A:  .01  .28  .36 -.07  .22
R:  .22  .21 -.11  .22  .23
U: -.80  .04 -.11 -.55  .03
gone A: -.07  .22  .28  .01 => .36
gone U:  .04 -.80 -.11 -.55 => .03
gone U:  .04 -.55 -.11  .03 => -.80
gone U:  .03 -.11 -.55 -.80 => .04

lazi: -.25 -.20 -.05 -.41  .03  .01 -.06 -.34  .10 -.06  .13  .04 -.20 -.07  .23  .02 -.32  .06  .31 -.04
rur:  .00 -.22 -.18 -.27  .14 -.04  .07  .13 -.09 -.26 -.07 -.07 -.49  .60  .06  .02  .06 -.22  .10  .00
topu: -.41  .18  .05  .27  .17 -.03  .05 -.01  .15  .19 -.03 -.05 -.04  .02 -.02  .02  .07 -.19  .48 -.04
los: -.39  .33  .09 -.08  .01 -.27  .05 -.15 -.04  .16  .10  .39 -.61 -.06  .05  .02  .04 -.09  .12 -.09
Govu:  .00 -.09  .43 -.46  .08  .29 -.08 -.02  .10 -.37  .06  .21  .24 -.11  .20  .02  .04  .17  .11  .01
Gam: -.22 -.03 -.09 -.11 -.06  .11  .07  .00 -.06  .06  .04  .02  .01  .14  .11  .02 -.01  .06  .21  .08
pag: -.19 -.48  .70  .10 -.22 -.27  .06  .18 -.08  .11  .18  .18 -.07  .15  .30  .02 -.17  .25  .16 -.49
Sopub: -.10 -.08 -.05  .17  .04  .01  .04 -.05  .06 -.05 -.01  .49 -.30 -.11 -.11  .02  .03 -.17  .04  .24
petev: -.18 -.35  .08  .00 -.06 -.10 -.11 -.01  .13 -.20 -.13  .08 -.61  .60  .14  .02 -.27  .07 -.11 -.28
rozol: -.39 -.10 -.57  .20  .13 -.02 -.08 -.04  .06  .06  .07  .11 -.63  .26  .35  .02 -.30  .05  .30 -.39
sed:  .00  .25  .15  .24  .06 -.02 -.01  .03 -.09 -.13  .10  .20 -.15  .16  .34  .02 -.10 -.17  .12  .13
gone sed: -.09  .02  .25 -.17  .16  .13  .24  .34  .12  .00 -.13  .15 -.01 -.02  .06  .03  .20 -.15  .10 => -.10
gone topu:  .48  .05 -.01 -.03  .05  .02  .19 -.03  .07  .02  .17 -.04 -.41 -.05 -.04 -.02 -.19  .15  .27 => .18
gone rur: -.07 -.09  .00  .14  .10  .60  .07 -.04  .00 -.26 -.27 -.22  .06 -.18 -.07 -.22 -.49  .06  .02 => .13

N: -.50  .44  .15 -.53  .61  .53  .47 -.15 -.61 -.56 -.63  .43  .03  .65 -.51  .54 -.70  .48  .12  .49  .61
W:  .45 -.52  .15  .51 -.37 -.68  .42 -.68  .49  .47  .15 -.63 -.24 -.58  .40 -.52  .48 -.59  .11 -.56 -.56
E:  .55 -.56  .16  .66 -.53 -.55  .43  .00  .72  .63  .71 -.66  .03 -.70  .66 -.61  .59 -.67 -.06 -.60 -.65
Q:  .52 -.56 -.10  .58 -.57 -.57  .56 -.34  .58  .64  .39 -.45 -.18 -.46  .61 -.42  .63 -.53 -.04 -.54 -.54
Z:  .42 -.40 -.08  .70 -.38 -.29  .50 -.31  .49  .49  .67 -.41  .35 -.37 -.31 -.48  .46 -.43 -.14 -.32 -.35
gone Z:  .67  .46 -.14  .49  .42 -.40  .50 -.08 -.41  .35  .49 -.31 -.37 -.35 -.29 -.48 -.31 -.38  .70 -.43 => -.32
gone N:  .54  .15  .12  .65 -.56 -.70  .47 -.15  .61  .61 -.51  .03  .44 -.50 -.53 -.61 -.63  .53  .49  .43 => .48
gone Z: -.14 -.43 -.29  .46 -.31 -.08 -.38 -.40 -.37 -.35 -.31 -.41  .42  .49  .35  .49  .50  .67  .70 -.48 => -.32

bukud: .30 .31 .54 .45
muf:  .31 -.12  .58  .39
Suf: -.01 -.16  .08 -.02
vokup:  .55 -.37  .76  .68
betud: -.51  .41 -.66 -.64
lito:  .44 -.28  .66  .58
zemo: -.23  .13 -.41 -.46
mukav: -.25  .10 -.49 -.41
sus:  .32 -.21  .36  .07
domoz: .35 .08 .36 .17
gone Suf: -.16 -.01  .08 => -.02
gone bukud: .54 .45 .31 => .30
gone zemo: -.46 -.41 -.23 => .13
gone betud:  .41 -.64 -.51 => -.66

laba:  .06 -.05  .16  .06 -.01  .15 -.01  .18  .15  .06  .04  .14
kuru:  .09  .06  .09  .22  .14 -.71  .14  .33  .42  .17  .08  .14
dovu:  .06 -.05 -.06  .06 -.01 -.55 -.01  .21  .35  .14  .07  .14
golav:  .06 -.05 -.06  .06 -.01  .15 -.01  .18  .09  .03 -.05  .10
Muloz:  .06 -.05 -.06  .06  .01 -.08  .08  .32  .42  .17  .08  .14
Gegu:  .05 -.05  .01  .32  .14  .26  .14  .33  .42  .18  .08  .14
lufom:  .05 -.06 -.06  .08  .10 -.02  .14  .33  .42  .18  .08  .14
gone kuru:  .14  .22  .09  .17  .06  .33  .42  .14  .09 -.71  .14 => .08
gone Gegu:  .14  .42  .14  .05  .08  .01  .14 -.05  .26  .32  .18 => .33
find:  .06 -.05 -.06  .06  .01 -.08  .08  .32  .42  .17  .08  .14 => Muloz
gone lufom:  .14 -.06  .18  .10 -.06  .42  .08  .05  .33  .08  .14 => -.02

fafa: -.17 -.61 -.46 -.12
didoz: -.19  .17  .18 -.18
nir:  .25  .11  .26 -.12
satun: -.64  .11  .07 -.12
puvu: -.34 -.22 -.30  .00
gone nir:  .26  .11 -.12 => .25
gone didoz: -.19 -.18  .18 => .17

T:  .13 -.03  .14  .00  .13 -.01  .46  .01  .12
C:  .13  .18  .10  .00  .13 -.01  .14  .01  .09
B:  .13  .18 -.34  .00  .13  .04 -.32  .50 -.69
gone B: -.69  .04  .13  .13  .50 -.32 -.34  .00 => .18
gone B:  .18  .04 -.34  .50 -.32  .13 -.69  .13 => .00
gone C:  .18 -.01  .00  .10  .01  .13  .13  .14 => .09
gone C:  .09  .10  .14  .00 -.01  .13  .13  .01 => .18

Mupok:  .67 -.21 -.23 -.15 -.11 -.18 -.06  .42
gaf: -.35  .08  .24  .06  .11  .13  .10  .25
Vedup: .00 .01 .05 .06 .07 .07 .02 .65
Vavo:  .37 -.18 -.16 -.07 -.06 -.03  .08  .56
ves:  .34 -.08 -.11 -.09 -.12  .15 -.08 -.23
Fusir: -.28 -.01  .03  .48  .10  .15  .12  .47
tezu: -.34  .37  .05  .01  .14  .08  .18  .36
dede:  .56 -.19 -.15 -.08 -.13 -.14 -.21  .20
dida:  .34 -.08 -.11 -.09 -.12 -.11 -.08 -.23
bonaz:  .14 -.07 -.10 -.03  .01  .02 -.09  .68
bovu: -.32  .07  .05  .11  .08  .08 -.07  .49
gone Fusir:  .10  .03 -.28  .12 -.01  .48  .15 => .47
gone gaf: -.35  .24  .11  .10  .13  .08  .06 => .25
gone tezu:  .14  .05  .18  .08  .01 -.34  .37 => .36
gone Vedup: .00 .02 .06 .07 .07 .65 .05 => .01
gone tezu:  .36 -.34  .01  .14  .08  .37  .18 => .05

tuk: -.18  .25  .41 -.12 -.47 -.03 -.46 -.27 -.06 -.31  .04  .10 -.20 -.05 -.35  .05 -.46  .35 -.07 -.51 -.10  .40 -.08
Diso: -.27 -.05 -.10  .18 -.18  .08 -.13  .09  .17 -.21  .02  .19  .01  .09  .08  .00 -.07  .03 -.06 -.06  .03  .08  .03
pozo: -.05  .29  .42 -.05 -.28  .10 -.08 -.23  .04 -.34  .10  .12 -.06  .09 -.27 -.12  .11  .13  .02 -.71 -.15  .39 -.07
gone pozo: -.71 -.27  .02 -.07 -.12  .11  .42 -.23  .39 -.08 -.05  .09  .29  .10  .04 -.05 -.34  .13  .10 -.28 -.15  .12 => -.06
gone pozo: -.23  .04 -.28 -.06  .10 -.07  .11 -.27 -.05  .29 -.34  .39 -.05  .12  .42  .10 -.71  .09 -.08  .02 -.15 -.12 => .13
gone pozo:  .39 -.12 -.07  .10  .42 -.71  .02  .04 -.15  .09 -.08 -.34 -.28 -.05  .29  .13 -.27  .10  .12  .11 -.23 -.05 => -.06
gone tuk: -.07  .40 -.12 -.51 -.10  .10 -.18  .05  .41 -.06 -.20 -.03 -.35 -.31 -.08  .35 -.46  .25 -.05 -.46 -.27  .04 => -.47
gone Diso:  .19 -.10  .03  .08 -.06  .03  .09  .03 -.18  .17  .08  .09 -.21  .18 -.06  .00  .02 -.13 -.05  .01  .08 -.27 => -.07
gone tuk: -.18 -.06 -.10  .41  .04 -.07 -.05  .05 -.27 -.03 -.31 -.35 -.08 -.51 -.46  .10  .40 -.12  .35  .25 -.46 -.20 => -.47
gone Diso: -.06  .01  .09  .00 -.07 -.10 -.21  .08  .18  .03 -.27  .08 -.06  .03  .19 -.05  .03 -.13  .17  .09  .08 -.18 => .02

Tomud:  .07 -.27  .04  .01 -.30  .22  .06 -.06  .18 -.23 -.03  .25  .11  .20 -.20 -.16 -.06  .63 -.05  .18 -.28  .20  .11 -.10 -.01  .23  .13  .17  .11  .01 -.06 -.04  .02  .20  .24  .01  .16  .12 -.29 -.07 -.07  .20  .18 -.19  .13  .25
gufut:  .01 -.04  .01  .01 -.05  .04  .01  .00  .03 -.04  .00  .04  .03  .03 -.03 -.03 -.01  .10 -.01  .03 -.05  .03  .02 -.01  .00  .04  .02  .03 -.04  .01 -.02  .00  .00  .03  .04  .00  .03  .01 -.04 -.01 -.01  .03  .03 -.02  .02  .04
vedep: -.01  .00  .02  .01 -.02  .02  .00  .01  .03 -.02 -.01  .02  .01 -.01 -.03 -.03 -.01  .05 -.02  .00  .09  .02  .00 -.02 -.02  .01  .04  .03 -.03  .00 -.01  .01  .02  .02  .00  .01  .03  .02 -.01 -.02  .01  .04  .02 -.01  .04  .03
lunir: -.01  .00  .02 -.01 -.02  .02 -.03  .01  .03 -.02 -.01  .02  .01 -.01 -.03 -.03 -.01  .05 -.02  .00 -.05  .02  .00 -.02 -.02  .01  .04  .03 -.03  .01  .08  .01  .02  .02  .00  .01  .02  .02  .10 -.02  .01  .04  .02 -.01  .04  .03
nati: -.11  .26  .00  .02  .24 -.18 -.12  .08 -.11  .15  .03 -.21 -.09 -.23  .13  .09  .03 -.50 -.01 -.18  .15 -.13 -.10  .04 -.06 -.22  .00 -.10  .17  .00  .03  .05  .03 -.16 -.25  .02 -.11 -.07  .25  .02  .11 -.09 -.13  .18 -.02 -.18
vasi: -.17  .28  .04  .05  .25 -.17 -.19  .12 -.07  .10  .05 -.19 -.09 -.29  .08  .03  .00 -.47 -.05 -.23  .06 -.10 -.11  .00 -.11 -.23  .11 -.05  .15 -.02  .01  .07  .09 -.15 -.30  .05 -.08 -.04  .26 -.02  .15 -.03 -.11  .21  .07 -.15
beke: -.01  .00  .02  .01 -.02  .02 -.03  .01  .03 -.02 -.01  .02  .01 -.01 -.03 -.03 -.01  .05 -.02  .00 -.05  .02  .00 -.02 -.02  .01  .04  .03 -.03  .00 -.01  .01  .02  .02  .00  .01  .02  .02 -.01 -.02  .01  .04  .02 -.01  .04  .03
find: -.01  .00  .02  .01 -.02  .02  .00  .01  .03 -.02 -.01  .02  .01 -.01 -.03 -.03 -.01  .05 -.02  .00  .09  .02  .00 -.02 -.02  .01  .04  .03 -.03  .00 -.01  .01  .02  .02  .00  .01  .03  .02 -.01 -.02  .01  .04  .02 -.01  .04  .03 => vedep
gone Tomud: -.28 -.07  .01 -.06 -.23 -.06  .17  .13  .16 -.16  .18 -.29  .11  .01  .20  .23  .02  .18  .11  .13 -.30 -.03  .07  .24  .25  .04  .01 -.19 -.20 -.04 -.27  .25 -.05  .11 -.07 -.10  .20  .06  .20 -.01  .20  .22  .63 -.06  .18 => .12
gone Tomud:  .20  .18 -.04  .18  .01  .01 -.16 -.07  .63  .17  .25 -.23 -.06  .20  .04  .18  .06  .20 -.07  .22  .11 -.19  .25  .07 -.28 -.05  .20 -.06 -.03 -.27  .02 -.30 -.10 -.29  .11 -.20 -.06 -.01  .13  .13  .24  .23  .11  .01  .16 => .12
gone vasi: -.02 -.10 -.02 -.09 -.17 -.11 -.04  .15  .05  .28 -.05 -.08  .05  .08 -.03 -.19 -.11  .05  .12 -.05  .04 -.30 -.23  .01 -.19  .00  .10  .07  .15 -.29 -.47 -.17 -.23  .07 -.15 -.11 -.15  .09  .03  .21  .25  .26 -.07  .00  .11 => .06
find:  .01 -.04  .01  .01 -.05  .04  .01  .00  .03 -.04  .00  .04  .03  .03 -.03 -.03 -.01  .10 -.01  .03 -.05  .03  .02 -.01  .00  .04  .02  .03 -.04  .01 -.02  .00  .00  .03  .04  .00  .03  .01 -.04 -.01 -.01  .03  .03 -.02  .02  .04 => gufut
gone nati: -.10  .05 -.09 -.11 -.02  .02 -.13  .13  .24  .04 -.11 -.18  .15 -.10 -.13 -.11  .00  .26 -.25  .11  .02  .15  .02  .03 -.01 -.18  .17 -.07 -.06 -.21  .18  .03 -.18 -.23  .03 -.09  .08 -.22  .00 -.50  .00  .09 -.12  .25  .03 => -.16
gone vasi:  .07 -.07 -.11  .25 -.03  .26 -.19 -.02 -.15  .00 -.08 -.02 -.15  .12 -.23  .09 -.05  .03  .05  .10  .07 -.17  .04  .01 -.09 -.29  .15 -.30 -.04  .15 -.19  .21  .28  .08 -.11 -.11  .05  .05 -.47 -.23 -.05 -.17  .00  .11 -.10 => .06

